These are the activations of a small neural network, seen along a few directions. Each row is one input.
In each table, some parts of the input vary, and every possible input appears once, in random order.
Descriptions start from the smaller parts, as in this example, which fits no table here: one of 5 places around a ring, together with either a single point or one of 11 places around a ring or (one of 3 separate values, together with one of 4 places along a line).
Shared parts are said once, and a part with two or three values counts as separate values.
(in the rows, 128 means zero)

Other details of the inputs shift rows strongly along two fixed directions, in all tables alike. That doesn't count.

A family of inputs:
r1: [124 124  85 117 122 127 126 114 112 141 115]
r2: [132 139  86 135 129 114 131 123 106 132 120]
r3: [129 148  90 132 128 139 122 112 101 116 124]
r4: [130 114 160 131 105 134 123 134 137 121 143]
r5: [128 144 152 130 163 128 141 133 130 125 122]
r6: [124 145 153 147 160 131 130 134 116 122 126]
r7: [136 100 132  96  71 131 126 131 148 126 140]
r8: [125 143 149 147 161 125 121 129 117 122 131]
r9: [134 120 109 105 100 124 133 121 123 128 129]
r10: [132 110 156 106 101 133 122 140 155 127 140]
r11: [120 143 137 148 182 126 149 116 119 133 119]
r12: [128 138  96 132 131 122 119 120  94 127 122]
r13: [129 137  76 129 114 118 132 123 103 132 111]
r14: [136 126 149 138 112 141 126 132 161 117 146]
r15: [132 132  36 117  92 113 127 115  88 137 110]
r16: [118 130  92 120 136 129 126 120 113 140 110]
r17: [131 139  99 112 135 120 125 121 111 132 117]
r18: [129 142  98 114 135 124 138 121 106 129 111]
r19: [131 141 152 133 164 122 147 125 128 123 132]
r20: [129 118 148 132 109 127 121 145 152 128 136]
r21: [126 119 137 124 106 132 113 136 128 124 135]
r22: [130 118 147 131 111 124 116 143 153 129 139]
r23: [131 164 139 140 182 138 145 117 126 116 126]
r24: [135 118 134 110 112 125 126 129 138 128 136]
r25: [126 153 129 154 168 120 142 132 117 126 115]
r26: [131 121 135 107 112 128 122 135 140 129 132]
r27: [136 103 153 129  88 126 127 140 159 125 147]
r28: [124 147 141 149 162 120 130 138 131 128 125]
r29: [120 143 123 138 173 127 133 119 119 137 114]
r30: [128 144 152 128 166 123 130 131 132 127 127]
r31: [131 141 152 133 165 122 143 127 129 124 133]
r32: [131 117 110 121  93 128 120 124 112 126 133]
r33: [127 107 132 121 113 132 129 124 141 135 134]
r34: [125 123  53 103  76 125 103 121  89 133 115]
r35: [120 130  95 120 137 128 123 119 115 141 113]
r36: [121 133 146 143 166 129 147 120 130 131 123]
r37: [133 111 153 131 108 130 118 133 135 122 148]
r38: [133 112 155 132 107 131 123 132 134 121 148]
r39: [131 117 150 132 107 130 125 145 152 127 134]
r40: [132 120 130 129 107 122 116 138 144 130 134]
r41: [123 143 149 144 159 125 119 132 118 122 130]
r42: [118 134 146 140 167 135 141 129 132 132 116]
r43: [124 104 150 124 114 137 134 128 152 130 132]
r44: [136 107 129 124  88 123 117 138 148 130 141]
r45: [125 140 142 143 162 148 140 116 143 124 129]
r46: [130 114 162 130 106 136 120 138 138 121 141]
r47: [119 131  93 124 139 131 136 118 110 136 105]
r48: [123  98 149 114 101 140 121 137 158 134 135]
Description of these inputs: one of 4 separate values, together with either a single point or one of 11 places around a ring.
The inputs of r6 and r5 match in every part but the choice among 4 separate values. If r4 is changed in the same way as r6 into r5, which row does it become? -> r7
The inputs of r3 and r45 match in every part but the choice among 4 separate values. If r12 is changed in the same way as r3 into r45, which row does it become? -> r1
Which other rows does r28 become when the choice among 4 separate values takes its other values? List them by row number. -> r16, r26, r34
Which other rows does r15 become when the place on the ring of 11 takes its other values? List them by row number. -> r2, r13, r20, r22, r25, r27, r28, r39, r40, r44
Which other rows does r38 become when the choice among 4 separate values takes its other values? List them by row number. -> r11, r15, r19
